Each row below holds a small network's activations on one input, seen along a few directions.
In each table, some parts of the input vary, and every possible input appears once, in random order.
A made-up example of a description, with smaller parts first: ring(5) and (point or (values(2) and line(4)) or line(11)).
Shared parts are said once, and a part with two or three values counts as separate values.

Other details of the inputs shift rows strongly along two fixed directions, in all tables alike. That doesn't count.

Table:
x1: [-44 -25 -16  28  -1  45  40   8  18 -15   6]
x2: [ 66  -1   2 -79 -11 -70 -78 -36  -8  46  -3]
x3: [-15 -27  -8  37  14  16  28  18  -1 -55  14]
x4: [-26   4  11  45 -19  40  31  31   4 -16  -8]
x5: [  9  95 -74  40  74 -17 -40 -85  35   9   5]
x6: [  15 -123   34  -99 -100   -1   12   40  -29   -5  -21]
x7: [-41 -21  -5  37  14   2  43  33  18  -1  32]
x8: [-24  -7   2  20  12  44  31  13 -17 -56  -1]
x9: [  18 -101   66  -81 -101  -32   17   66  -34   25  -11]
x10: [-16   4  31  55  -5  13  25  38 -10 -20  13]
x11: [-18 -17  -2  37  -4  45  20  11  -5 -50   5]
x12: [-40  -4  17  45  -3  13  47  35  14  14  17]
x13: [ 53   1  -9 -84 -18 -73 -65 -37   0  59  -5]
x14: [ 71  12  13 -77 -37 -27 -79 -38  -7  54 -36]
x15: [-23  13  35  38  11  12  35  40 -24 -26   6]
x16: [ 65  22  16 -94 -21 -27 -68 -36 -21  49 -42]
x17: [ 15 102 -58  26  95 -14 -40 -81  16 -11   1]
x18: [ -2  84 -78  35  83 -13 -31 -86  50  32  10]
x19: [-38  -6   7  40 -10  44  40  29  20   6  -3]
x20: [-25  -4  16  29  28   0  32  37 -18 -42  20]
Description of these inputs: line(4) and ring(5).
- The inputs of x18 and x17 match in every part but the line(4) part. If x12 is changed in the same way as x18 into x17, which row does it become? => x15

Table:
x21: [ 22  -8   3 -52 -10 -28 -23 -12  -4  33  -9]
x22: [-18  -4  10  24   0   7  25  23   0  -6  10]
x23: [ -3  -3  24  16   0  16  14  28 -25 -39  -2]
x24: [ 31 -29  -9 -60 -15 -29 -26 -19  -2  12 -12]
x25: [ 25 -17   6 -59 -22 -15 -24 -11  -6  30 -18]
x26: [-22  -5   8  23   5   8  26  20   1  -9   8]
x27: [-14  -5  12  25 -12  19  18  24   0  -9   2]
x28: [-17 -16  14  17 -14  20  25  27  -2 -12   1]
x29: [ 28 -26  -8 -63 -21 -27 -24 -22  -8  12 -13]
x30: [ 29   0   9 -41 -19 -32 -30 -11  -3  38  -6]
x31: [  2  92 -35  42  55   6 -30 -58  26  21  -2]
x32: [-18 -21  -5  10  -2  15  22  10  -4 -29   8]
x33: [  3  99 -33  56  54  -9 -34 -50  25  24   7]
x34: [-19 -32  -2  11   1  17  22  17  -2 -28  13]
x35: [-14  -1  13  33 -10  19  18  20  -1  -8   2]
x36: [-15 -26  -7  17   9  13  20  15   4 -29  11]
- Describe the family of inputs behind these rows. => point or ring(5) or (values(2) and line(5))
- Change only the values(2) part in x25. List by row number the other rows that result. => x21
- Change only the line(5) part in x26. List by row number the other rows that result. => x21, x22, x30, x33
